Small tables with named rows and columns. After each table, cells are looked up by row and column.

molirop
         tif  vumo  pobakov  lenemeg  vup  fik  vezogu  dumef
vug      163   174      191      116   29  172      91    212
vose     125    57       89      150  114  117      27     66
numot    207   111      128       92  106  221     214     68
kipotu   186   144      171       79   19  206     124    154
rufiluf   64    93       90      158  184   55      54    104
nul      150   169      184      175   62  141      48    226
vitora   224   156      166      131  103  229     223    135

vezogu of nul is 48
lenemeg of vitora is 131
dumef of nul is 226
vumo of vitora is 156
fik of kipotu is 206
dumef of vitora is 135
vup of vose is 114
pobakov of nul is 184
tif of rufiluf is 64
Row with the largest pobakov: vug

Table vozimin
	sen	pul	kopuso	bik
vurak	156	126	196	62
videron	123	138	135	124
bude	144	138	184	90
mobovid	110	175	152	194
ferelaz	113	181	176	155
foreleb	112	166	144	187

foreleb, kopuso: 144
foreleb, pul: 166
mobovid, sen: 110
ferelaz, bik: 155
ferelaz, sen: 113
vurak, bik: 62
bude, sen: 144
bude, bik: 90
mobovid, pul: 175
videron, bik: 124
mobovid, kopuso: 152
videron, kopuso: 135
bude, kopuso: 184
bude, pul: 138
ferelaz, kopuso: 176
foreleb, bik: 187
Row with the largest sen: vurak

Table seturek
	nane	zuboved	taz	refe
vap	-551	280	-543	70
bivi	-827	-347	92	-436
nirem	241	571	-89	611
gen	-750	-235	-531	-191
tika	-76	742	474	311
nis	-758	-998	43	-463
zos	100	301	229	-759
mis	782	107	198	630
fas	-449	136	-279	-380
fov	-130	732	-732	-131
fevaf	241	-211	-878	312
zete	-399	-582	-403	-907
rugulad	-113	-802	256	175

nirem, taz => -89
tika, zuboved => 742
fevaf, taz => -878
nirem, zuboved => 571
zos, zuboved => 301
vap, refe => 70
fov, taz => -732

Table mul
,sisu,viki,baki,dor,per
fof,30,55,65,81,5
zom,30,87,79,53,76
fil,30,76,73,62,5
vovumo,30,76,71,66,4
zizeful,30,63,22,83,83
ros,30,65,12,81,78
zad,31,75,11,64,2
gav,30,63,73,29,66
led,30,84,79,4,67
vif,30,75,16,67,5
nokuf,30,87,82,41,70
lememo,30,65,82,9,77

dor of fil is 62
viki of lememo is 65
baki of nokuf is 82
baki of gav is 73
per of zizeful is 83
baki of zizeful is 22
sisu of zom is 30
viki of zad is 75
dor of nokuf is 41
baki of ros is 12
viki of gav is 63

moda =
         nosu  meb  rar  zar  mugeko  fer  sufofif  kore  zigu  noz
vasivos   101  109   47  106      47   57      165   105   101   48
remiv     156  152  166   96     161  109       75   109   108  139
tuvitu     59   54   69  120      69  125      160   109   105  105
tabo      130  124  159  104     152  128       87   109   111  151
tazegat    60   60   49  119      49  104      174   108   103   81
nopagu    136  122  192  103     186  156       63   112   112  183
mif        86   71  146  116     144  168      104   112   110  170
zonemeb    72   60  119  119     117  157      125   111   109  150
zegu       92   77  156  115     153  170       96   112   111  176
nuda      149  139  186   99     180  136       64   111   111  167
dis       150  152  128   96     125   80      100   107   105  102
nazutal    71   59  118  119     116  157      126   111   109  149
fibu       67   70   40  116      41   88      177   107   102   66
mosubu     59   58   51  119      52  107      172   108   104   84

remiv, sufofif => 75
remiv, nosu => 156
remiv, noz => 139
nazutal, zigu => 109
tuvitu, mugeko => 69
zegu, meb => 77

suzosim =
cols = sozud, zuvu, vez, nokal
midil: [329, -74, 124, -103]
bar: [431, -171, 134, 255]
fud: [56, 209, 137, 359]
vomiz: [163, 92, 121, -150]
fupugim: [17, 250, 146, 763]
larolem: [-108, 371, 142, 678]
zab: [46, 215, 130, 144]
muti: [234, 27, 126, -140]
zubeba: [-135, 400, 138, 470]
suguna: [362, -104, 130, 119]
vari: [-518, 777, 135, 559]

zuvu of larolem: 371
vez of suguna: 130
nokal of muti: -140
vez of zab: 130
nokal of suguna: 119
vez of zubeba: 138
sozud of zubeba: -135
vez of vari: 135
zuvu of vari: 777
nokal of bar: 255
vez of bar: 134
nokal of vari: 559
nokal of larolem: 678
nokal of vomiz: -150
sozud of vomiz: 163
zuvu of zubeba: 400
nokal of fupugim: 763
sozud of zab: 46
sozud of fud: 56
sozud of vari: -518
Row with the largest sozud: bar

tusas:
,zir,vir
paromod,240,19
radev,65,170
vurado,240,20
nug,239,22
zot,63,169
lebi,241,36
pav,249,119
senopo,243,20
duvadu,62,168
mafubu,68,172

paromod, vir => 19
duvadu, zir => 62
nug, vir => 22
zot, vir => 169
radev, vir => 170
senopo, zir => 243
vurado, vir => 20
paromod, zir => 240
mafubu, zir => 68
zot, zir => 63
mafubu, vir => 172
lebi, zir => 241
lebi, vir => 36
pav, vir => 119
senopo, vir => 20
vurado, zir => 240
nug, zir => 239

fefude
columns: zugir, ter, kepagim
nufiti: [-23.0, 99.9, -23.6]
lol: [37.9, 58.1, -36.2]
zapizif: [24.7, -80.6, 7.7]
bik: [-0.4, 2.3, -3.7]

zugir of bik = -0.4
ter of nufiti = 99.9
zugir of nufiti = -23.0
kepagim of nufiti = -23.6
ter of lol = 58.1
kepagim of zapizif = 7.7
kepagim of lol = -36.2
zugir of lol = 37.9
ter of zapizif = -80.6
ter of bik = 2.3
zugir of zapizif = 24.7
kepagim of bik = -3.7

goni:
cols = gat, beno, mus, badug
madopi: [30, 3, 59, 56]
katuv: [10, 77, 97, 0]
gog: [63, 86, 56, 43]

madopi, beno => 3
gog, mus => 56
katuv, gat => 10
madopi, gat => 30
katuv, mus => 97
katuv, badug => 0
katuv, beno => 77
Which row has the largest mus? katuv

sela
|  | kef | gevo | dur | nim | sud | pefonoz | ker | paf | rifu | dav |
|---|---|---|---|---|---|---|---|---|---|---|
| laf | 172 | 126 | 167 | 75 | 101 | 179 | 119 | 132 | 136 | 131 |
| vikipud | 191 | 109 | 112 | 65 | 45 | 116 | 131 | 133 | 132 | 127 |
| fipelo | 123 | 171 | 181 | 192 | 216 | 180 | 153 | 173 | 176 | 175 |
| vev | 158 | 184 | 172 | 182 | 179 | 179 | 178 | 82 | 75 | 94 |
| tok | 140 | 149 | 111 | 190 | 155 | 97 | 167 | 192 | 191 | 187 |
| rig | 184 | 122 | 138 | 76 | 73 | 146 | 132 | 120 | 120 | 118 |

paf of vev = 82
sud of vikipud = 45
ker of tok = 167
paf of fipelo = 173
sud of tok = 155
dav of vev = 94
kef of fipelo = 123
gevo of rig = 122

neviga =
|  | tafibes | lufile | kipepa | fedadu | zivavek |
|---|---|---|---|---|---|
| degirem | 234 | 125 | 28 | 233 | 58 |
| nof | 241 | 133 | 30 | 235 | 59 |
| det | 161 | 9 | 35 | 197 | 51 |
| tabebi | 193 | 71 | 36 | 211 | 63 |

zivavek of tabebi is 63
zivavek of degirem is 58
tafibes of degirem is 234
zivavek of nof is 59
lufile of degirem is 125
zivavek of det is 51
kipepa of tabebi is 36
lufile of det is 9
lufile of tabebi is 71
tafibes of tabebi is 193
fedadu of tabebi is 211
fedadu of det is 197
fedadu of nof is 235
kipepa of det is 35
kipepa of nof is 30
kipepa of degirem is 28
tafibes of nof is 241
lufile of nof is 133
Which row has the largest kipepa? tabebi

